[[ -6  -4 -11 -21 -10 -10 -14  -3  -8 -12  -8  -2  -2 -13]
 [ 33   5  -8   0  16   7 -12   6  31   3  16  18  38   4]
 [ 35  17  -3 -10  16  10 -10  18  30   4  19  29  44   3]
 [-12  -9  -9 -11 -11 -11  -9  -9 -12 -10 -11 -10 -12 -10]
 [ 37  26  -2 -20  15  10 -10  27  30   3  19  36  48   1]
 [  5   9 -10 -32  -6  -6 -17   9   0 -11  -1  12  15 -15]
 [-11  -6  -7 -12 -11 -10  -7  -5 -12 -10 -11  -7 -12  -9]
 [ 12  33   5 -39   0   5  -4  33   4  -2   9  32  26  -9]
 [ -8 -10 -14 -18 -12 -12 -16 -10  -9 -13 -11  -8  -6 -14]
 [ -7  -4 -10 -17 -10 -10 -11  -4  -8 -11  -9  -4  -5 -11]
 [ -5  -6 -14 -20 -10 -11 -16  -6  -7 -13  -9  -4  -2 -14]
 [ 35   7 -10  -4  16   6 -15   8  33   2  16  21  42   3]] 21

[[8704 3119 3097 3251 5140 2480 2421 2463 4993 2550]
 [2585 3260 2966 3450 2875 3338 2595 3160 3582 3485]
 [3853 2878 3755 5248 2799 2698 2620 3971 3683 3272]
 [3814 2878 1747 3307 1966 2246 3493 2214 4672 3449]
 [3777 1301 3072 1288 1191 5489 2595 2805 5606 3905]
 [3814 2055 3097 2990 2875 4023 2586 2575 3976 4358]
 [3814 2822 3771 3307 2375 1118 2595 3110 1072 3685]
 [4105 2878 3097 2785 4203 2698 3750 3425 3683 3449]
 [3567 2878 3097 3503 3108 2366 2768 3651 3117 3449]
 [2850 4043 2898 3571 3022 2698 2595 3280 3036 3449]] 3280

[[747 743 680 665 583 518 890 491 682]
 [770 737 244 332 564 724 857 589 840]
 [746 856 420 519 525 642 936 690 674]
 [624 866 480 685 514 698 957 570 925]
 [698 726 491 452 617 568 896 473 781]
 [784 604 458 452 524 747 822 322 625]
 [762 760 459 790 575 724 894 624 614]] 894

[[-16  12  13   8   7 -12  -5  11 -13  10  -9  18 -10 -19]
 [-25  22 -19   7 -28   4  -1  38   1  14 -12  23  -7   7]
 [-10  14  10  23  18 -13   0  10 -18 -20 -14  12  12 -31]
 [-25  24 -45  12 -24  12 -15  38   6  -3 -29  44  -2   0]
 [-16  15   3  17   0  -3  -3  22  -7   2 -28   8   6 -27]
 [ -3  10  -8   4  -7  14  -5  12  -8   3   6  28 -28  20]
 [-27  30   6  11  -9 -11  24  21 -21  11  -1  28   1 -15]
 [-21  16 -12  18 -17  -2 -25  42  17  14 -45  17  20 -15]
 [-14   6 -15  13 -11   0 -25  19   6 -13 -27  13  13 -44]
 [ -8  10  41  33  -3 -20   5  30  -3   8 -30   4  20   9]] 4

[[7594 5498 6958 7492 3952 3109 3321]
 [6915 3097 7729 3162 4518 5487 3372]
 [2051 5363 1722 5206 5075 4802 7285]
 [5978 2358 6071 1217 5173 7090 3372]
 [7904 5363 8025 5206 4517 4145 1880]
 [5978 6419 6045 9385 4190 3473 4679]] 4190

[[  -3   69   40   41  180  -25]
 [-572   48  509   68  130  299]
 [  15   90  152  128  148  134]
 [-469   54  431   64  137  249]
 [-533   39  424   19  150  175]
 [-167   63  194   68  159  103]] 68

[[  31  531  -57 -550  -31    1   66  208   80   55  180 -186  124]
 [  99   79    2 -168   -3   16   56  146 -107    3   42 -146   96]
 [ 133   -1 -119  -61   52   44  -41   71    5  -21   80  -28   -5]
 [  41  129    0  -59   16   -5  -13   34   28    5   65  -49   36]
 [-201  334  -25 -310    0   12   27   -2  172  114   -1  172 -100]
 [  80  -94  -37  111  -87   -1 -174  -68   93  175  -48  344   36]
 [ -72  -86  105   73   35   66   85   -3  -86  -28 -114  -71  -33]
 [ 254 -190  -77   60  280    6    3   35 -215 -191    6  -35   18]] 6
---
Input:  28   -9  -16   16    4   20    6
Output: -16
Input:  36   32  -21  -27
Output: -21
Input: -9   9   3  31  -3   5
Output: 3
Input:  21  -16  -11  -36  -18   -5   -4
Output: -11
Input:  30   27   -5   20   12  -12
Output: -5
Input:   9   22    3  -27   19  -13  -22
Output: 3
Input:  -2   17  -18   -8  -26
Output: -18
Input:  3   1  -1  29
Output: -1
---
 7  20  17  16  34  28  -2 -> 34

  5   11   10   25    6    4   23
  1   -2   29    6  -23   11   28
-> 6

 15   -8  -14   -6   15   32  -12 -> 15

 -9   26   -5  -13  -12  -22   -7
 -4  -11   -5   -6   -7   -8    4
 25  -27   -2  -11  -11  -15    9
-> -12

-15   -8   -6   -4    5  -20   -9
-12   15    3   14  -12   -3  -29
-17  -13    6   18  -19  -13  -34
-> 5

 -5  -17   26  -16   16  -23   -1
 15   29    9    4   12  -21   16
-> 16
---
[[47 49  6 45 50]
 [60 66 80 56 48]] --> 47

[[1 8 7 7 8 8 7]
 [7 7 7 7 9 8 8]
 [7 7 7 8 5 7 7]] --> 7

[[-835 -351 -157 -438  905 -454]
 [ -68 -156  682  377  253 -221]] --> -835

[[133  64 159 218  58 127 136]
 [163 120  90 188  76  63 200]
 [117 114  95 166  90  91 156]] --> 163

[[ 811 -897  466  683]
 [ 692  816 -886  421]] --> 811

[[ 274   81  126 -867   89 -344  638]
 [ 434  494  330  599 -340  175 -480]] --> 274
---
[  3.7  -8.7 -13.0  17.0]: 3.7
[ -65.6 -145.3  187.7 -109.2  -82.1]: -82.1
[ 0.81 -1.06  1.21 -0.05  0.19 -0.17  0.05]: -0.05
[ 15.38   9.32  -3.44   6.51 -11.35  -8.74]: -3.44
[-1.4 -0.5  1.2 -0.4 -0.1  0.5]: -0.4
[  7.093  12.892  -1.434 -11.534  -5.801]: -1.434
[ 1.121 -0.565  0.390 -1.195]: 0.390
[ -50.344  -40.594   69.276  148.923 -168.317]: -40.594
---
13	3	-27	11	-11	-9 ans = -11
3	-27	9	34	-1 ans = 34
-20	-25	-33	20	25 ans = 20
-2	6	11	28 ans = 11
-8	13	26	10	9	-24	5 ans = -24
-33	-22	-34	7	-30 ans = 7
-27	-6	-8	-4 ans = -8
-10	12	13	5	-26	-15	23 ans = -15
-28	7	-17	-23	3	-8 ans = 3
-13	26	-4	23	-10	-11	-1 ans = -11
---
[9415 2731 5821 4066] → 5821
[ 54 807 668 737] → 737
[8 0 1 4] → 4
[ 27 190 112 200] → 190
[121 824 724 778] → 778
[8742 4539 6109 1318] → 6109
---
[[  6  10  -5  -6 -13  13]
 [  4   9 -23   6  -5  20]
 [-11 -17  -7  21  28 -11]] 4

[[  2  23  17  34  24  28]
 [ 18  34  34  28  35  28]
 [-13 -22 -28  -9 -18 -11]] 18

[[ -6  -4 -36  -4]
 [-14  15 -27   5]
 [  2  21 -15  13]] -14

[[ 22 -15  -8   8  -6  -2  -3]
 [  7  29  20 -11  27  -3 -12]
 [ 18 -12  29  21  18  11  18]] 7

[[ 18 -23   0  14]
 [  4  23   3 -10]
 [ 21 -12  10  30]] 4

[[  3  -4 -36  -1  19 -18]
 [ -3   4 -10   8   3  -7]
 [-11  -9  -4   6   7   3]] -3

[[-22  18   8 -22   4  24  30]
 [ 11  13  11 -11 -31  15  12]
 [ 28  23  15  13  -4  14  -8]] 11

[[  0 -25  -8 -22 -30 -21 -15]
 [-13   6  -5  12  16   8  -1]
 [ 11  -1 -11 -14   2  13  -4]] -13

[[  7  36   3   2 -23]
 [  1   1 -30  25  -2]
 [  2  15  11   0  10]] 1

[[-13   5 -28 -10  11]
 [  7  14 -33   1  20]
 [-23 -15  25 -11 -18]] 7
---
[[-130.44  -93.83  144.80 -132.80   18.34  108.00]
 [ 217.54   86.20 -146.46  -47.59  -63.45   20.93]] >> -130.44, 20.93

[[-0.029  0.003  0.094 -0.134 -0.155  0.147 -0.151]
 [-0.023  0.002  0.075 -0.045 -0.015 -0.084 -0.074]
 [ 0.004 -0.006  0.018 -0.063 -0.072 -0.243 -0.062]] >> -0.029, -0.062

[ -57.1 -185.8  -73.9  -52.7  -35.1  148.2] >> -57.1, 148.2

[ -39.685 -153.644 -121.107 -163.188  106.720   18.771] >> -39.685, 18.771

[[-0.3  0.2 -0.2 -1.7]
 [-0.9 -0.1  0.3  1.1]] >> -0.3, 1.1

[[-1.0 -0.6 -1.2 -2.0]
 [-1.0  1.1 -0.5 -1.6]] >> -1.0, -1.6

[ 0.03 -0.16  0.00  0.05  0.16  0.07] >> 0.03, 0.07

[  8.389  18.577  -6.023   8.954 -15.530] >> 8.389, -15.530

[-195.28  -23.70   94.17  101.26  -60.22 -180.95] >> -195.28, -180.95

[-17.0   1.5  15.0  -1.1] >> -17.0, -1.1
